Each row below is a small network's average activation on inputs in which a field has the value named, seen along a few directions.
Values that are neighbours, or in one group, have similar rows; names and order tell nothing.
Random noise pushes rows far along 2 fixed directions. That doesn't count. These rows show it; they differ only by the noise:
[ -54   39 -155   27   11  494  359  124   29 -143 -163  339  202]
[ -65 -195 -194 -125  -37  487  317  -86  -28  -88  -44  309  271]
[  70 -191 -103  -49   97  111   39 -117 -148  324   94  -38  -89]
[  44 -209 -123  -74   69  180   87 -126 -130  252   77   24  -17]


Values of NENA:
kob: [-175  571  184  -12 -334  190  146  133  331 -515 -326  189  236]
dipo: [  25   47  162  -53  -37 -384 -135  -20   30 -281   90   26  -44]
mago: [-158  254  -35  217   -4  239  237  695  159 -793 -358  411  267]
teme: [  91    5 -178  183  313  -69  -36  220  -48  242   45 -129 -148]
vek: [ 159 -126  -23    1   55 -482 -200  100 -145  -70  196  -86  -75]
sobeg: [  20  -22  231  -34 -187 -149 -207 -281   30  358  115 -175  -22]
seg: [-114   -5 -135  138  269  138  191  352  138 -434 -262  146  149]
bes: [ -71  111  105 -228 -324 -167 -211  -96   57 -276   25  -16   50]
lare: [ -45   49  106 -101 -191 -236 -252 -474 -121  311  152 -240  -43]
piz: [  90  317  -20  239  232  246  259  343  155   37 -225  100 -196]
lefif: [ -30  164  143  259  -13  129   71   24  116  119  -89 -110 -114]
The values of NENA form a ring.
Q: Going along NENA from lare by way of its neighbour sobeg, in what order are kob, vek, bes, piz met?
A: piz, vek, bes, kob
Q: Which values are neighbours of seg? Give them in the order they are listed.
A: mago, teme

Values of NEGU:
tafu: [ 104 -559  -35  -59  207 -371 -191 -103 -270  127  331 -219  -75]
zose: [ -77    3 -214  121  179  579  445  188   79 -147 -164  319  214]
vavi: [ 91 160 116 140   7 223  95 -71 194 248  58  18  42]
sis: [-250  306 -119  147   49  783  468  262  167 -233 -443  309   97]
sidok: [  34 -547  -34 -610 -283 -424 -366 -715 -275  -13  457 -122   14]
nepu: [  23   24  142    2 -227 -129 -169 -353   64  324  102 -162   52]
nir: [  38  -56  203 -230 -217 -532 -484 -527 -130  342  233 -347 -261]
gola: [ 149   87 -194  196  382 -143   77  449    5   60  -69 -151 -241]
tazu: [ -13 -183   99 -128 -123 -385 -292  149 -142 -116   24  -89   28]
The values of NEGU form a ring.
Q: How many steps from neighbour to neighbour lead from zose to vavi, at the fewest?
A: 2
Q: Which values are neighbours of tazu? Give them in the order they are listed.
A: tafu, sidok

Values of TUR:
div: [ 147  162  354  -27  -25 -537 -452 -412  117  520  213 -521 -397]
zir: [ 124  706  207  197 -267 -509 -293  171  -79  121 -137 -119 -342]
luzo: [ 359  675  -37  648  627 -334   48  830   40  386 -168 -375 -728]
rimo: [ 169 -509    7  -59  500 -470 -357  136 -138  462  263 -348 -239]
pir: [ 147 -661 -210 -252  319 -145 -143 -553 -379  819  410 -415 -293]
dutir: [ -62 -477   48 -363 -157 -389 -327 -469 -177 -329  368  -10   37]
vip: [-103 -959 -242 -539 -226  314 -133 -844 -350  640  410 -207  146]
lusor: [  81 -465   23 -254    1 -757 -471 -276 -118  112  296 -429  -91]
vez: [ -95   70  169  163 -246  456  146  -99  -19  157  -51   91  121]
The values of TUR form a ring.
Q: Which values are neighbours of dutir? Give them in the order they are listed.
A: zir, lusor
Q: Which values are neighbours of pir? Give them in the order they are listed.
A: luzo, vip
